A small network was trained on invented records. Each row is its activation on one of them, seen along a few directions.
Each row is followed by the record's values for the fields Poz, Muv, Lovu, Vur, Vuv, Soka, Lup.
A field that a record lacks is left out.
Other fields move the rows too, some of them a lot.
In the rows, zero is written as 500.
Strong random noise was added to every row along 4 fixed directions; ignore it. To show where, here is one row again and again, with new noise each time:
[344 465 540 353 477 571 439 578 391 540 410 458 501 566 481 537 532 504
 475]
[600 559 605 409 435 650 499 443 388 453 407 439 371 602 594 637 566 446
 476]
[503 538 592 499 346 438 571 748 387 577 634 535 597 402 405 390 586 464
 413]
[447 445 480 624 436 373 536 514 510 508 521 622 512 576 581 406 550 498
 589]
[435 515 566 464 412 478 499 673 402 552 544 529 548 489 453 411 576 481
 447]
[429 461 502 573 432 401 520 567 478 525 527 596 528 550 538 401 556 496
 547]

[415 492 566 381 463 553 480 628 386 542 471 457 531 521 457 503 516 501
 450] -> <Poz:y3 Muv:u1 Lovu:j3 Soka:d2>
[384 448 492 537 486 418 479 585 481 527 494 558 557 559 511 412 507 519
 547] -> <Poz:y1 Lovu:j3 Soka:d2>
[642 491 433 544 503 521 587 391 600 503 585 482 498 358 485 537 442 494
 519] -> <Poz:y3 Muv:u1 Vur:n1 Vuv:w2 Soka:d1 Lup:t1>
[369 332 364 620 541 355 569 380 612 512 440 554 558 573 595 561 404 565
 695] -> <Poz:y4 Lovu:j3 Soka:d2>
[451 423 509 500 410 452 531 573 471 570 521 503 582 388 442 427 491 466
 475] -> <Poz:y1 Vur:n1 Vuv:w2 Soka:d1 Lup:t2>
[542 422 516 470 486 608 501 224 464 405 266 433 329 706 697 761 457 483
 595] -> <Poz:y1 Vur:n1 Vuv:w2 Soka:d1 Lup:t2>
[542 411 459 577 431 413 655 457 535 528 560 521 561 391 512 526 445 520
 530] -> <Poz:y3 Muv:u1 Vur:n1 Vuv:w2 Soka:d1 Lup:t2>
[475 475 496 522 490 441 555 529 465 525 487 504 529 523 475 551 446 514
 509] -> <Poz:y4 Vur:n2 Vuv:w2 Soka:d1>
[492 512 546 429 411 569 478 491 435 512 517 478 466 430 477 489 586 422
 431] -> <Poz:y3 Muv:u2 Vur:n1 Vuv:w2 Soka:d1 Lup:t1>
[297 457 436 568 556 375 424 631 556 546 566 623 595 486 479 196 549 531
 521] -> <Poz:y3 Muv:u1 Lovu:j3 Soka:d2>
[651 527 561 551 359 464 608 524 442 492 527 475 499 524 517 652 496 460
 500] -> <Poz:y2 Lovu:j3 Soka:d2>
[620 509 504 557 477 508 586 418 523 470 505 474 482 466 564 564 485 482
 531] -> <Poz:y4 Lovu:j3 Soka:d1>
[574 490 418 545 542 456 610 379 576 475 500 485 477 527 488 665 377 535
 542] -> <Poz:y3 Muv:u1 Vur:n2 Vuv:w1 Soka:d1 Lup:t2>
[640 658 632 506 440 541 493 673 420 496 605 513 503 449 473 359 609 440
 374] -> <Poz:y4 Lovu:j3 Soka:d2>
[534 578 544 523 465 384 575 731 450 541 624 482 608 483 325 518 442 540
 412] -> <Poz:y4 Vur:n1 Vuv:w1 Soka:d1 Lup:t2>
[433 442 457 339 573 583 504 529 516 561 490 383 587 329 349 612 405 547
 432] -> <Poz:y4 Vur:n2 Vuv:w2 Soka:d1 Lup:t1>
[806 629 649 409 397 721 599 395 364 418 465 331 334 497 587 728 544 403
 421] -> <Poz:y1 Lovu:j3 Soka:d1>
[621 555 520 590 518 479 517 435 533 474 510 554 455 523 561 483 511 492
 510] -> <Poz:y4 Vur:n2 Vuv:w2 Soka:d1 Lup:t2>
[287 300 431 410 418 402 649 631 443 648 510 409 720 365 366 664 375 549
 541] -> <Poz:y4 Lovu:j3 Soka:d2>
[686 545 511 639 461 507 559 398 562 435 560 573 441 450 630 388 558 451
 514] -> <Poz:y3 Muv:u1 Lovu:j3 Soka:d1>
[824 608 522 708 466 472 590 395 604 424 639 592 429 376 591 381 580 431
 498] -> <Poz:y4 Vur:n2 Vuv:w2 Soka:d1 Lup:t1>
[422 599 626 336 501 644 350 597 338 479 387 458 395 683 507 489 599 474
 415] -> <Poz:y3 Muv:u2 Lovu:j3 Soka:d2>
[582 609 631 448 466 585 411 577 351 449 459 486 415 636 543 511 584 450
 431] -> <Poz:y2 Lovu:j1>
[796 532 500 561 432 542 679 289 515 419 533 441 412 507 578 783 433 464
 544] -> <Poz:y3 Muv:u1 Vur:n2 Vuv:w2 Soka:d1 Lup:t1>
[361 376 398 485 536 552 402 306 593 481 377 536 439 529 604 455 517 512
 595] -> <Poz:y3 Muv:u2 Vur:n1 Vuv:w2 Soka:d1 Lup:t1>
[594 504 537 669 317 269 729 766 469 598 768 564 708 288 375 380 509 482
 475] -> <Poz:y1 Lovu:j3 Soka:d2>
[589 566 477 511 546 442 527 565 526 465 554 526 508 559 374 611 397 560
 444] -> <Poz:y2 Vur:n2 Vuv:w1 Soka:d1>
[252 447 436 524 624 448 287 435 504 453 345 576 432 755 611 380 528 532
 596] -> <Poz:y1 Lovu:j3 Soka:d1>
[369 410 531 247 428 585 586 696 353 628 495 318 662 344 301 698 400 529
 394] -> <Poz:y3 Muv:u1 Lovu:j3 Soka:d2>
[586 547 528 611 378 365 591 580 485 491 583 558 494 553 462 528 511 484
 514] -> <Poz:y3 Muv:u2 Vur:n1 Vuv:w1 Soka:d1>
[582 556 612 504 349 488 554 610 360 506 553 480 489 492 501 493 574 436
 439] -> <Poz:y1 Lovu:j3 Soka:d1>
[492 509 540 411 410 476 608 646 443 591 559 407 598 400 306 700 425 533
 426] -> <Poz:y3 Muv:u2 Vur:n1 Vuv:w1 Soka:d1 Lup:t2>
[497 507 548 361 464 542 602 598 404 543 517 373 540 511 360 754 437 537
 453] -> <Poz:y3 Muv:u2 Vur:n1 Vuv:w2 Soka:d2 Lup:t1>
[596 546 477 511 619 589 391 374 608 414 474 524 388 522 540 450 514 505
 503] -> <Poz:y1 Vur:n1 Vuv:w1 Soka:d1 Lup:t1>
[497 500 537 401 445 570 488 487 432 500 450 432 454 540 489 635 522 487
 474] -> <Poz:y3 Muv:u2 Vur:n1 Vuv:w2 Soka:d2 Lup:t1>
[382 438 501 407 436 489 523 556 415 547 427 427 553 564 457 687 460 504
 505] -> <Poz:y2 Lovu:j3 Soka:d2>
[585 635 648 368 474 703 404 521 365 455 437 444 369 567 552 504 628 431
 393] -> <Poz:y3 Muv:u2 Lovu:j1>
[444 308 355 657 473 340 662 329 619 516 476 537 570 484 602 600 390 541
 700] -> <Poz:y4 Lovu:j3 Soka:d1>
[608 657 563 571 593 583 328 408 495 358 438 601 309 733 671 339 632 443
 463] -> <Poz:y2 Lovu:j3 Soka:d1>
[470 391 523 469 288 395 738 670 387 628 592 420 672 343 378 682 447 493
 501] -> <Poz:y3 Muv:u2 Lovu:j3 Soka:d2>
[686 599 571 432 532 688 499 372 465 412 420 413 349 575 613 640 513 463
 467] -> <Poz:y3 Muv:u1 Lovu:j3 Soka:d2>
[810 539 568 579 335 531 731 411 470 472 574 431 478 373 573 673 495 422
 501] -> <Poz:y4 Lovu:j3 Soka:d1>
[723 481 530 618 339 456 708 432 472 488 589 508 489 425 573 594 501 438
 530] -> <Poz:y3 Muv:u1 Lovu:j3 Soka:d1>
[423 526 474 510 616 477 384 478 544 469 443 554 482 608 521 415 498 563
 513] -> <Poz:y4 Vur:n2 Vuv:w2 Soka:d1 Lup:t2>
[805 525 514 712 376 423 723 375 554 449 602 529 478 422 624 573 495 444
 568] -> <Poz:y4 Lovu:j3 Soka:d1>
[354 323 368 564 460 297 664 501 567 573 541 512 631 500 420 661 358 585
 639] -> <Poz:y3 Muv:u2 Vur:n1 Vuv:w2 Soka:d1 Lup:t2>
[259 313 460 231 439 644 545 473 392 605 348 297 574 396 429 789 402 529
 515] -> <Poz:y3 Muv:u2 Lovu:j1>

Here are new rows. What are their fields?
[658 480 542 453 351 528 742 541 439 557 582 347 598 271 415 730 427 472
 454] -> <Poz:y4 Lovu:j3 Soka:d1>
[468 399 476 420 467 521 620 466 462 539 452 401 536 487 504 722 412 521
 545] -> <Poz:y3 Muv:u1 Lovu:j3 Soka:d2>
[567 512 521 454 547 646 443 303 509 418 374 490 340 567 635 514 541 474
 496] -> <Poz:y3 Muv:u1 Vur:n1 Vuv:w2 Soka:d1 Lup:t2>
[343 526 575 367 454 554 415 672 365 552 471 457 530 513 435 430 578 477
 413] -> <Poz:y3 Muv:u2 Lovu:j3 Soka:d2>
[674 481 495 625 428 442 677 405 528 478 532 490 493 487 592 643 466 477
 589] -> <Poz:y4 Lovu:j3 Soka:d2>
[237 448 372 462 719 506 254 499 641 544 484 582 567 414 439 199 509 559
 501] -> <Poz:y4 Vur:n2 Vuv:w2 Soka:d1 Lup:t1>
[392 475 501 204 588 742 365 494 475 564 409 311 537 319 378 562 478 493
 369] -> <Poz:y4 Vur:n1 Vuv:w2 Soka:d1 Lup:t1>
[479 536 560 397 510 525 459 630 418 538 474 453 526 522 421 544 495 521
 403] -> <Poz:y4 Vur:n1 Vuv:w2 Soka:d2 Lup:t2>
[562 696 612 489 557 569 350 647 437 462 556 531 454 506 482 240 642 451
 356] -> <Poz:y4 Lovu:j3 Soka:d1>
[434 381 414 647 431 371 576 343 558 481 461 572 483 581 630 550 489 496
 661] -> <Poz:y3 Muv:u2 Lovu:j3 Soka:d1>
[725 549 518 659 485 471 586 356 536 415 518 536 413 559 653 539 520 457
 559] -> <Poz:y4 Lovu:j3 Soka:d1>
[496 510 526 554 372 393 603 716 482 588 671 546 645 339 386 376 538 501
 440] -> <Poz:y3 Muv:u2 Lovu:j3 Soka:d2>
[396 431 500 387 489 528 511 538 429 530 405 417 543 576 462 711 424 532
 512] -> <Poz:y2 Lovu:j3 Soka:d2>
[371 443 495 407 511 489 513 606 439 568 489 426 602 445 410 537 457 526
 472] -> <Poz:y4 Lovu:j3 Soka:d1>
[454 430 449 638 491 385 522 481 580 495 534 634 537 521 584 350 522 524
 595] -> <Poz:y3 Muv:u1 Lovu:j3 Soka:d2>
[823 478 481 655 425 526 626 217 609 395 515 513 377 447 671 615 495 436
 595] -> <Poz:y1 Vur:n1 Vuv:w2 Soka:d1 Lup:t1>
[613 440 515 555 329 461 713 419 454 504 499 450 493 521 572 751 460 475
 579] -> <Poz:y3 Muv:u2 Lovu:j3 Soka:d2>
[364 429 458 425 531 484 434 592 503 570 496 510 584 440 410 404 456 534
 440] -> <Poz:y3 Muv:u1 Vur:n1 Vuv:w2 Soka:d2 Lup:t2>
[415 306 392 442 527 520 612 282 528 512 326 380 506 568 589 862 342 546
 663] -> <Poz:y4 Lovu:j3 Soka:d2>
[523 530 567 568 399 407 520 676 411 522 596 576 563 508 473 404 560 471
 464] -> <Poz:y2 Lovu:j1>
[547 581 505 509 560 573 370 437 568 421 481 562 363 560 531 388 565 505
 487] -> <Poz:y3 Muv:u2 Vur:n1 Vuv:w1 Soka:d1 Lup:t1>
[421 558 500 363 590 629 344 558 501 519 515 492 509 369 412 290 568 464
 346] -> <Poz:y3 Muv:u1 Vur:n2 Vuv:w2 Soka:d1 Lup:t1>
[512 404 499 411 417 530 664 491 445 556 467 361 579 418 467 782 394 510
 528] -> <Poz:y4 Lovu:j3 Soka:d2>
